Each row below holds a small network's activations on one input, seen along a few directions.
Each table varies a few parts of the input and shows all the possible inputs, shuffled.
A made-up example of a description, with smaller parts first: line(4) and (point or line(11) or (values(3) and ring(8))).
Shared parts are said once, and a part with two or three values counts as separate values.
In the rows, zero is written as 128.

Other details of the inputs vary at random and push rows far along two fixed directions, the same in every table; ignore that.

A family of inputs:
row 1: [122 122 114 120 141 126 130 146 114 160 108 136 129]
row 2: [113  78 131 112 119 118 113 106 129 136 119  90 147]
row 3: [115 117 112 120 122 130 141 145 117 160 106 140 133]
row 4: [107 206 164 136  80  92  25  69 172  10 186  75 107]
row 5: [136 150 112 139 142 146 158 157 115 168 119 164 125]
row 6: [101  97 110 108 111 107 108 126 117 139 103  99 152]
row 7: [110 142 133 121 117 118 108 115 157  88 165 111 116]
row 8: [141 100 134 133 151 130 138 129 128 155 120 129 133]
row 9: [114  81 123 110 139 116 104 115 129 130 116  86 146]
row 10: [155 142 128 148 144 144 147 144 116 168 110 169 131]
row 11: [129 103 119 112 106 123 129 153  96 130 106 117 125]
row 12: [138 184 147 155 108 153 126 123 138 115 147 171 126]
row 13: [120 155 142 129  99 111  98 108 145  90 131 116 119]
row 14: [109 144 142 126 132 118  96 118 152  86 161 113 112]
row 15: [121 102 117 105 109 110 102 107 118 143 110  89 150]
row 16: [124  97 115 101 112 106 105 142  93 120 109  79 126]
row 17: [145 144 120 143 145 153 148 149 113 164 110 170 139]
row 18: [131 184 141 151 115 139 140 126 137 104 139 174 109]
row 19: [141  95 131 119 143 135 142 159 105 132 124 124 118]
row 20: [150 162 144 145 119 152 147 151 130  87 170 160 100]
row 21: [117 162 129 124  99 122  90 106 143  88 145 113 134]
row 22: [118 121 110 119 130 117 120 136 114 147 112 114 148]
row 23: [119 141 136 127 114 127 105 105 154  86 158 110 133]
row 24: [116  78 129 112 124 108 123 113 135 131 109  89 134]
row 25: [124 116 114 128 118 136 135 133 115 154 104 138 148]
row 26: [152 127 137 144 161 147 166 144 132 156 121 163 120]
row 27: [134 108 122 109 124 119 116 154  94 128 108 111 122]
row 28: [151 128 133 147 152 160 165 137 124 166 132 158 137]
row 29: [126 120 116 119 143 126 132 138 112 154 101 136 125]
row 30: [108 102 113 105 130 103  96 128 114 138 105  95 150]
row 31: [110 103 109 105 127 104 108 118 113 137 102  88 131]
row 32: [149 170 150 164 136 148 138 122 149 110 164 159 115]
row 33: [128 103 116 120 141 132 155 130 128 147 124 132 124]
row 34: [139 174 147 153 142 142 148 123 147  98 160 159 105]
row 35: [150 181 136 142 104 146 135 154 118  93 154 163 103]
row 36: [142  96 125 122 138 136 151 157 103 135 126 119 120]
row 37: [141 143 111 133 135 145 166 146 116 162 114 170 123]
row 38: [121 122 106 116 124 124 137 140 118 157 115 131 132]
row 39: [140 121 117 122 125 122 143 132 121 156 102 130 133]
row 40: [ 95 120 155 117  89  88  51  73 165  48 160  56 123]
row 41: [125  96 121 114 136 114 147 118 128 136 121 113 127]
row 42: [113  93 122 119 132 125 139 124 130 135 120 118 125]
row 43: [112 141 142 128 133 119  96 117 150  85 158 115 129]
row 44: [139 171 153 151 146 141 142 126 147  97 157 167 103]
row 45: [149 171 148 152 129 143 147 124 158 102 160 160 109]
row 46: [102 139 140 127 113 122 106 116 156  85 160 117 115]
row 47: [146 189 148 152 130 138 123 130 141 107 138 165 109]
row 48: [125 119 116 117 133 111 133 125 111 145 103 113 130]
row 49: [109  82 113 105 128 108 119 120 130 132 126  88 149]
row 50: [125 166 143 155 126 150 140 134 151 101 165 169 125]
row 51: [110  84 124 105 145 109 111 117 128 126 117  91 126]
row 52: [104  96 112 105 113 106 111 118 116 134  99  98 132]
row 53: [126  98 115 111 110 100 103 109 120 142 106  89 143]
row 54: [126  78 123 113 124 106 116 107 133 137 121  84 140]
row 55: [138 125 122 128 131 136 132 128 110 165 110 128 146]
row 56: [154 130 131 147 156 148 174 143 131 159 123 157 122]
row 57: [132 124 111 128 132 135 132 134 112 157 107 127 147]
row 58: [139 122 126 148 139 164 170 144 131 157 125 169 138]
row 59: [118  92 128 119 132 118 145 120 128 134 115 118 128]
row 60: [130 106 120 129 146 142 145 131 125 151 122 124 145]
row 61: [132 174 140 155 140 148 138 134 148 103 169 161 124]
row 62: [115 101 117 116 144 123 135 134 129 144 127 107 130]
row 63: [115 101 120 104 132  97 108 116 112 135  94  96 132]
row 64: [145 170 158 154 141 155 128 122 148 110 163 163 121]
row 65: [149 138 126 152 125 147 158 141 117 167 111 174 134]
row 66: [123 160 147 127 114 120  78 104 137  97 141 112 131]
row 67: [154 149 123 145 143 142 163 146 117 165 107 162 125]
row 68: [135 173 142 152 142 149 143 127 148 100 163 161 103]
row 69: [125 140 146 128 113 126 102  98 152  93 162 109 130]
row 70: [146 145 117 137 134 138 171 141 114 159 112 171 124]
row 71: [128  84 127 115 119 128 140 149 109 123 123 112 122]
row 72: [125 122 107 121 126 126 138 141 114 158 114 136 148]
Each input here is: values(2) and line(4) and (point or ring(8)).
Question: Changing only the values(2) part turns row 45 into row 39. The same change can be made to row 9. Which row results?
Answer: row 17
Question: Changing only the values(2) part turns row 68 into row 31. The same change can be made to row 50. Which row results?
Answer: row 6
Question: Change only the line(4) part in row 58. List by row number the other rows that result.
Answer: row 9, row 23, row 60
Question: A walk changes only the ring(8) part. It starts at row 43 and steps to row 14. List the rest of the walk in order.
Answer: row 51, row 44, row 26, row 8, row 64, row 9

A family of inputs:
row 73: [154 209 144 170 124 179 164 163 134  85 188 201  97]
row 74: [134  83 118 109 116 126 145 154 102 134 117 109 126]
row 75: [ 81 147 130 121  98 101  89  83 174  74 156 102 133]
row 76: [110 160 135 122  90 111  62 107 137  77 143  97 132]
row 77: [148 123 133 148 157 160 181 152 135 147 148 169 125]
row 78: [124 105 120 113 153 115 131 126 120 151 101 111 132]
row 79: [125 108 115 110 146 116 129 133 109 152  97 113 127]
row 80: [116 181 158 151 110 134  83  93 166  70 173 135 137]
row 81: [124  94 121 110 133 117 130 149 102 140 105 115 119]
row 82: [134  92 130 119 144 119 141 109 129 152 104 110 131]
row 83: [126 102 119 117 102 127 117 134  99 147  99 118 153]
row 84: [145 166 141 155 150 166 166 154 142 116 170 182 111]
row 85: [131 110 122 128 139 121 127 116 131 165 109 116 152]
row 86: [131 193 153 136  96 115  90 113 139  50 153 125  96]
row 87: [134 114 108 110 130 112 127 135 101 153  96 112 130]
row 88: [113 163 132 115 113  97  69  98 141  75 145  88 115]
row 89: [132 104 118 120 149 113 132 114 127 157 105 110 140]
row 90: [111 126 152 123 122 107  88 102 162  61 168  92 115]
row 91: [137 117 120 138 152 156 169 153 125 145 143 149 132]
row 92: [141 118 137 144 160 143 164 143 132 151 126 162 121]
row 93: [105 156 139 127 109 113  64  95 156  83 151  95 140]
row 94: [105 137 134 115 110 115  86 115 142  59 172  82 118]
row 95: [155 190 132 160 155 156 160 140 136 143 142 191 115]
row 96: [110 164 135 121 105 105  65 101 143  87 146  92 128]
row 97: [132  72 131 117 136 131 151 124 133 140 133 105 132]
row 98: [156 164 117 145 137 147 160 155 106 164 116 176 124]
row 99: [120 107 111 117 127 126 112 131 114 161 103 114 152]
row 100: [140 104 125 126 136 120 137 107 131 163 111 114 142]
row 101: [122  93 129 122 153 116 133 121 127 145 105 114 131]
row 102: [120 161 133 128 126 109  89 104 147 101 145 106 128]
row 103: [143 192 138 164 132 174 145 147 128 134 149 203 132]
row 104: [126  90 116 107 127 126 138 152 105 133 124 108 126]
row 105: [131  89 124 111 120 114 133 148 100 136 101 113 119]
row 106: [130  69 124 119 134 134 153 122 130 141 133  99 140]
row 107: [164 234 150 184 103 178 145 151 137 103 162 221 112]
row 108: [129  85 134 122 144 121 140 114 128 148 106 112 126]
row 109: [147 111 142 144 150 148 170 136 133 152 128 160 116]
row 110: [105 139 149 120 126 103  80 108 152  68 156  94 110]
row 111: [136 132 129 140 162 143 158 146 122 155 115 162 119]
row 112: [122 163 139 123  80 102  69 106 133  76 139  92 124]
row 113: [146 132 131 142 162 141 164 132 130 158 114 160 127]
row 114: [134  82 122 109 117 119 137 152 102 132 110 110 121]
row 115: [107 153 144 116 107  99  72 111 133  59 140  92 103]
row 116: [146 153 119 140 127 143 144 150 108 163 113 160 132]
row 117: [144 124 126 133 138 147 161 167 109 138 129 161 112]
row 118: [126  82 121 123 146 133 151 131 129 140 134 110 143]
row 119: [ 85 152 115 114  97 110  99 109 149  94 144 116 126]
row 120: [130  92 126 126 124 130 125 107 135 161 110 111 156]
row 121: [147 134 130 138 129 138 156 155 103 141 105 160 110]
row 122: [144 139 129 154 144 155 151 132 137 168 122 169 150]
row 123: [155 209 164 186 123 184 151 119 161 111 178 215 126]
row 124: [118 104 120 113 145 117 126 136 110 144 101 114 122]
row 125: [124  92 116 110 139 130 141 149 114 140 129 113 128]
row 126: [148 216 156 171 142 167 150 155 144  92 176 211  86]
row 127: [132  67 133 117 138 126 146 124 132 142 125 107 129]
row 128: [124 147 147 126 112 103  86  77 160  80 151  89 119]
row 129: [101 150 143 125 109 117  66  95 151  81 153 100 145]
row 130: [105  90 109 117 115 122 152 108 143 160 112 123 146]
row 131: [101 113  96 110 107 119 141 137 117 150 105 131 138]
row 132: [107 135 147 118 121 108  82 111 156  59 168  91 111]
row 133: [139 113 112 115 114 112 127 136  99 155  94 112 135]
row 134: [ 93 104  99 110 124 116 138 122 135 155 110 121 147]
row 135: [125  91 120 112 141 126 136 149 114 140 122 118 123]
row 136: [128 109 116 108 133 112 126 135 102 142  95 110 125]
row 137: [134  97 126 125 128 122 129 106 132 167 108 106 149]
row 138: [148 159 124 153 150 154 158 145 127 173 123 176 137]
row 139: [130 108 119 123 144 113 128 113 129 160 108 110 146]
row 140: [119 103 115 114 116 128 114 135 101 153 102 118 155]
row 141: [166 193 133 158 122 152 158 150 116 127 132 189 105]
row 142: [132  83 113 111 113 128 144 150 100 131 119 102 132]
row 143: [127 116 109 114 137 114 121 130 110 161 104 111 138]
row 144: [106 106  99 109  94 115 143 136 113 147  98 125 137]
Question: Describe the family of inputs behind these rows.
Answer: line(6) and (point or line(11))
Question: Changing only the line(6) part turns row 123 into row 83. The same change can be made to row 100. Which row results?
Answer: row 133
Question: Changing only the line(6) part turns row 129 into row 103. The same change can be made to row 138. Which row results?
Answer: row 96
Question: Change only the line(6) part in row 125. List by row number the other rows that result.
Answer: row 74, row 77, row 84, row 97, row 104
Question: Change only the line(11) part in row 81. List by row number the other rows that result.
Answer: row 73, row 76, row 87, row 98, row 104, row 115, row 116, row 117, row 136, row 140

A family of inputs:
row 145: [174 179 175 177 103 163 168 151 141 112 149 208  81]
row 146: [ 96  90 139 128 153 133 138 107 166 115 138 136 144]
row 147: [178 190 115 160 145 154 162 138 103 196  95 188 157]
row 148: [ 94 151 102  90  63  84  75  95 136  70 163  61 133]
row 149: [142 218 155 142  76 107  99 106 130  35 142 143  87]
row 150: [ 90 169 146 145  86 149 100 110 162  99 145 168 128]
row 151: [125 121 146 168 163 174 191 146 155 156 143 215 138]
row 152: [111  40 135 100 128 108  78 150 105 117 130  57 149]
row 153: [147 237 123 162  80 173 149 141 156  95 200 201 100]
row 154: [141  30 115 107 186 146 159 175  90 173 107 107 152]
row 155: [ 90 101 135 123 156 139 145  96 156 113 130 132 142]
row 156: [126 127 100 122 136 124 118 176  74 129  88 117 151]
row 157: [120  62  93  96 152 124 180 123 133 153 134  84 139]
row 158: [113  67 146 103 136 108  72 136 122  80 156  56 138]
row 159: [108  34 104  94 106  92 127 128 138 147 140  56 147]
row 160: [156  35 141 119 145 115 174 139 110 163  93 114 117]
row 161: [ 62 148 123 102  83  85  57  80 142  64 116  89 153]
row 162: [171 221 142 177 112 141 173 151 115  94 112 208  87]
row 163: [ 92  44 130 123 134 123 136 126 140 166 106 127 161]
row 164: [178 227 143 178 117 177 127 121 137 153 151 204 130]
row 165: [126  94 167 109 114  83  89  83 159  38 151  59  94]
row 166: [127 170 128 123 177  86  78 115 150 161 116 116 103]
row 167: [158 117 111 146 162 166 222 160 150 163 168 179 123]
row 168: [141 184 158 134  63 121  88 102 133  55 148 134  82]
row 169: [ 97 171 102 100  68  82  80 101 143  57 159  69 131]
row 170: [123 120 135 115  90 102  46  81 142 135 116  60 153]
row 171: [143 118 127 107  91 103 126 119  87 126  87 116 113]
row 172: [171 231 128 182 138 145 140 128 130 143 116 187 142]
row 173: [145 189 133 134 104 116  76  88 126 123 131 115 150]
row 174: [124 172 129 118 104 134  77 146  92  78 144 122 132]
row 175: [148 110 139 126  88 129 138 134 110 143  95 137 100]
row 176: [124 201 159 144  87 156  62 147 133  48 183 139 108]
row 177: [122  53  94 104 107 123 162 154 124 193 116  99 149]
row 178: [ 74 137 115 113 175 102 120 138 148 162 101 163 103]
row 179: [ 71  43 125 100 104 106  97 111 139 153  92  88 164]
row 180: [135  98  56 118 131 121 204 173  90 208  73 137 156]
row 181: [ 89 163 114 141 116 120 124 123 135 108  95 157 149]
row 182: [127 185 127 125 112 132  88 155  93  76 138 129 134]
row 183: [144 133 147 133 144 131 162  99 120  91 122 119  87]
row 184: [136  58  69 108 178 152 240 147  94 222 101 122 141]
row 185: [152 103 132 128 176 133 139  91 139 164 115 101 153]
row 186: [144 139  99 140 103 168 191 168 126 185 141 180 124]
row 187: [133  87 150 121 138  93  71  78 159 121 142  53 155]
row 188: [142 140 132 137 169 134 127  77 133 140 126  93 142]
row 189: [150 137 122 146 191 189 189 169  84 147 131 167 123]
row 190: [ 90  81  94 100 118 122 138 123  94 187  66 135 172]
row 191: [130 158 155 136 159 158 116 136 134  55 179 127 114]
row 192: [ 66 106 119  98  79 108  64  87 136 107 112  92 150]
row 193: [173 235 178 196 116 171 117 119 173 117 184 198 121]
row 194: [148  63  87 107 142 168 161 198  44 229  69 148 158]
row 195: [134  59 140 117 129  92  76  92 142 157 116  53 165]
row 196: [112 106 102  95 195 107 113 193  90 176  94 124 102]
row 197: [145 178 181 146 125 129 127  89 165  21 173 131  71]
row 198: [100 101 131 106 100  89  93  98 176  60 200  51 124]
row 199: [179 102 157 162 135 151 196 162 119 160 117 190  99]
row 200: [ 80  94  81  68 147  53  99 134 142 150 117  59  98]
row 201: [142 111 119 111 176  94 164 166 105 189  68 158  65]
row 202: [155 189 161 173 125 190 137 187 123 112 178 204 113]
row 203: [111 135 122 153 181 180 205 122 130 161 116 193 135]
row 204: [154 120 148 139 161 125 113  91 162 131 146 104 146]
Question: Describe the family of inputs behind these rows.
Answer: values(5) and (point or line(11))
Question: Changing only the values(5) part turns row 181 into row 172. The same change can be made to row 190. Which row results?
Answer: row 173
Question: Changing only the values(5) part turns row 174 into row 171. The same change can be made to row 194. Which row results?
Answer: row 168
Question: List by row number the other rows that have the values(5) part in common with row 184.
Answer: row 148, row 153, row 157, row 159, row 167, row 169, row 177, row 180, row 186, row 198, row 200
Question: Change only the values(5) part in row 176. List by row number the other rows that result.
Answer: row 150, row 170, row 175, row 186
